Each row below holds a small network's activations on one input, seen along a few directions.
In each table, some parts of the input vary, and every possible input appears once, in random order.
Descriptions start from the smaller parts, as in this example, which fits no table here: one of 5 places around a ring, together with either a single point or one of 9 places around a ring or (one of 2 separate values, together with one of 6 places along a line).
Shared parts are said once, and a part with two or three values counts as separate values.

Other details of the inputs shift rows strongly along two fixed directions, in all tables alike. That doesn't count.

A family of inputs:
r1: [ 1.00  0.40  1.73  2.19 -4.25  3.65  2.23  0.30  0.69  2.94  1.33 -3.25
  0.64]
r2: [ 0.52 -1.91  0.71 -0.42  2.07 -2.18 -0.22 -3.63 -1.08 -0.88  1.24  1.68
 -0.53]
r3: [-1.33  2.03 -1.68  0.65 -1.31  4.05 -0.82  2.48  0.91  0.21 -0.30 -0.81
 -0.26]
r4: [ 1.91 -2.90  1.98  0.92  0.97 -1.08  2.01 -6.20 -0.03  1.26  2.64  0.84
 -0.90]
r5: [ 2.10 -2.50  0.28 -0.33  2.31 -1.49  1.42 -4.64  0.29  1.09  0.30  0.85
 -0.53]
r6: [-0.99 -1.28  0.45 -0.62  1.08 -5.70 -2.23  0.97 -1.06 -2.85  0.05  2.25
 -0.07]
r7: [-1.55  0.06 -0.09 -1.57  1.91 -6.61 -2.71  2.50 -2.09 -3.95 -1.78  2.35
  0.91]
r8: [ 0.77 -1.83  0.91  1.32  0.97 -2.75  1.84 -3.61  2.01  0.74  1.21  2.21
 -1.17]
r9: [-1.33 -0.22  0.19 -0.54  2.11 -4.97 -0.39  0.69  0.65 -1.94 -0.76  2.61
 -0.14]
r10: [-1.62  2.91 -1.61 -1.37 -1.73  0.87 -3.08  7.48 -1.53 -1.85 -2.31 -1.51
  1.16]
r11: [ 3.24 -3.44  1.74  1.12  0.83 -1.14  3.38 -6.35  1.51  3.09  1.45  0.16
 -0.92]
r12: [-2.55  3.09 -1.55 -1.20 -1.58  1.34 -3.29  6.50 -2.20 -2.37 -2.06 -1.42
  1.64]
r13: [ 0.27  1.12  0.68  1.05 -2.86  3.55  0.90  0.85 -0.39  1.55  0.50 -2.68
  0.82]
r14: [-0.16  0.99 -0.28  2.10 -2.83  4.27  1.12  0.79  2.17  2.23  0.90 -1.49
 -0.63]
r15: [ 1.37  0.53  1.12  1.34 -2.50  6.69  2.80 -2.78 -0.16  3.42  1.57 -3.31
  0.50]
r16: [ 0.38 -1.11 -1.23 -1.80  3.03 -2.45 -1.25 -1.37 -0.76 -1.25 -1.21  1.54
 -0.11]
r17: [ 1.05 -1.07  0.93 -0.75  1.44 -4.01  0.21 -0.63 -0.61 -0.74 -0.54  1.30
  0.12]
r18: [ 3.47 -2.96  2.96  1.23  0.23 -1.95  4.17 -5.73  1.12  2.83  1.86  0.25
 -0.53]
r19: [-1.33  1.47 -1.06 -0.49 -1.63  3.96 -2.10  2.47 -1.39 -0.43  0.30 -1.64
  0.20]
r20: [ 1.02  0.39  1.40  2.46 -2.83  5.79  3.91 -1.98  2.72  4.25  1.90 -2.68
 -0.51]
r21: [-0.29  0.56  0.45  1.30 -3.60  3.62 -0.36  1.91  0.07  1.35  1.34 -2.46
 -0.02]
r22: [ 0.36  1.68 -0.64 -0.58 -1.40  4.34 -0.05  1.97 -0.84  0.84 -0.50 -2.35
  0.55]
r23: [-2.31  0.84 -2.54 -2.16  3.80 -3.92 -3.37  1.52 -0.82 -4.34 -1.85  3.80
 -0.29]
r24: [-0.04 -0.68  0.55 -0.10  2.57 -2.16  1.29 -2.81  0.81 -0.42  0.23  1.97
 -0.46]
r25: [-1.39  2.27 -0.90  0.21 -1.02  4.40  0.08  2.44  0.75  0.49 -0.45 -1.46
  0.20]
r26: [ 1.49 -1.26  0.67 -1.10  2.59 -2.70  0.76 -2.69 -1.02 -0.55 -0.23  1.42
 -0.02]
r27: [ 0.27 -0.60  0.29 -0.56  3.04 -0.28  1.71 -4.31  0.76 -0.08  0.47  1.70
 -0.59]
r28: [-2.29  0.47 -1.98 -1.42  3.09 -5.28 -3.16  2.32 -0.43 -4.09 -1.74  3.81
 -0.39]
r29: [-0.80  1.50 -1.88 -0.54 -1.84  1.88 -2.22  4.92 -0.21 -0.09 -1.69 -1.97
  0.61]
r30: [-1.24  1.42 -1.59 -0.34 -2.66  0.27 -2.58  6.61  0.16 -0.47 -1.88 -1.69
  0.74]
Each input here is: one of 5 places along a line, together with either one of 2 separate values or one of 4 places along a line.
Q: Changing only the place on the line of 5 turns r28 into r14. The same change can be made to r4. Which row results?
A: r21
Q: Change only the place on the line of 4 in r15. List by row number the other rows that result.
A: r16, r19, r22
Q: Change only the choice among 2 separate values in r3. List by row number the other rows that result.
A: r25

A family of inputs:
r31: [ 0.94 -2.12 -0.37 -1.59  4.59 -4.23  0.17 -5.79 -1.37 -1.66 -0.54  3.03
  0.08]
r32: [ 0.71 -2.05  0.17 -0.44  3.64 -6.46  1.67 -3.94  2.06 -0.65 -0.89  3.63
 -0.48]
r33: [ 1.82 -1.49  1.87  3.11 -3.59  2.96  2.58 -2.20  1.22  3.95  1.94 -2.73
 -0.17]
r34: [-1.14  1.58 -0.95 -3.39  0.80 -2.81 -3.88  6.40 -3.43 -3.52 -2.90 -0.37
  1.54]
r35: [ 2.91 -1.33  1.16  2.04 -3.58  3.01  2.77 -1.92  1.46  4.34  1.05 -2.93
  0.03]
r36: [ 1.98  0.05 -0.47  1.97 -2.94  8.43  3.15 -2.51  3.23  5.04  1.70 -3.19
 -1.21]
r37: [-3.16  4.66 -1.03  1.98 -5.91  6.64 -0.83  8.27  2.01  0.78 -0.12 -3.09
  0.37]
r38: [ 1.65 -1.54  2.31  2.16 -2.10 -0.14  1.89 -2.26  0.58  1.61  2.60 -0.24
 -0.70]
r39: [ 0.68 -2.46  2.00  0.21  0.94 -2.72  0.55 -4.00 -1.14 -0.08  1.61  0.40
  0.13]
r40: [ 1.81 -1.65  0.37 -2.34  5.65 -4.05  0.77 -5.36 -2.04 -1.67 -0.93  2.83
  0.25]
r41: [-1.86  3.44 -1.91 -1.29 -0.58  0.34 -1.56  7.60  0.68 -1.23 -3.33 -0.83
  1.03]
r42: [-2.20  0.55 -1.73 -3.57  1.78 -6.29 -5.19  5.25 -3.11 -5.07 -2.85  1.72
  1.40]
r43: [-3.30  3.56 -2.36  0.07 -2.69  5.59 -3.21  5.58 -1.59 -1.11 -1.22 -2.73
  1.33]
r44: [-0.31 -2.64 -0.13 -0.28  4.64 -4.60  0.01 -4.84  0.78 -1.32  0.63  4.09
 -1.42]
r45: [ 1.31 -0.59  2.76  1.85 -3.44  4.35  2.42 -2.79 -0.22  2.58  3.73 -2.54
 -0.42]
r46: [-1.86  2.18 -3.04 -2.95  2.50 -1.30 -3.81  6.26 -0.90 -3.20 -3.22  1.33
  0.08]
r47: [ 0.60 -0.04  0.65  2.24 -1.76  5.82  2.46 -2.95  2.32  2.86  3.33 -0.78
 -1.98]
r48: [-3.84  2.94 -1.91  0.30 -1.56 -0.21 -2.51  6.94  1.09 -1.76 -2.24 -0.18
  0.78]
r49: [ 3.02 -2.88  1.50 -1.04  3.45 -6.96  1.17 -3.22 -0.97 -0.41 -0.75  2.20
 -0.13]
r50: [ 0.25 -0.16  1.12  0.96  0.17  2.66  1.38 -4.53 -0.66  0.54  2.38  0.39
 -0.49]
Q: Changing only one part turns r44 into r36. The same change can be made to r39. Which row results?
A: r42
Q: What do these inputs look like to the network?
A: one of 4 places along a line, together with one of 5 places around a ring
Q: Change only the place on the line of 4 in r37. List by row number the other rows that result.
A: r32, r41, r48
Q: Change only the place on the ring of 5 in r47. List by row number the other rows that result.
A: r37, r38, r45, r50
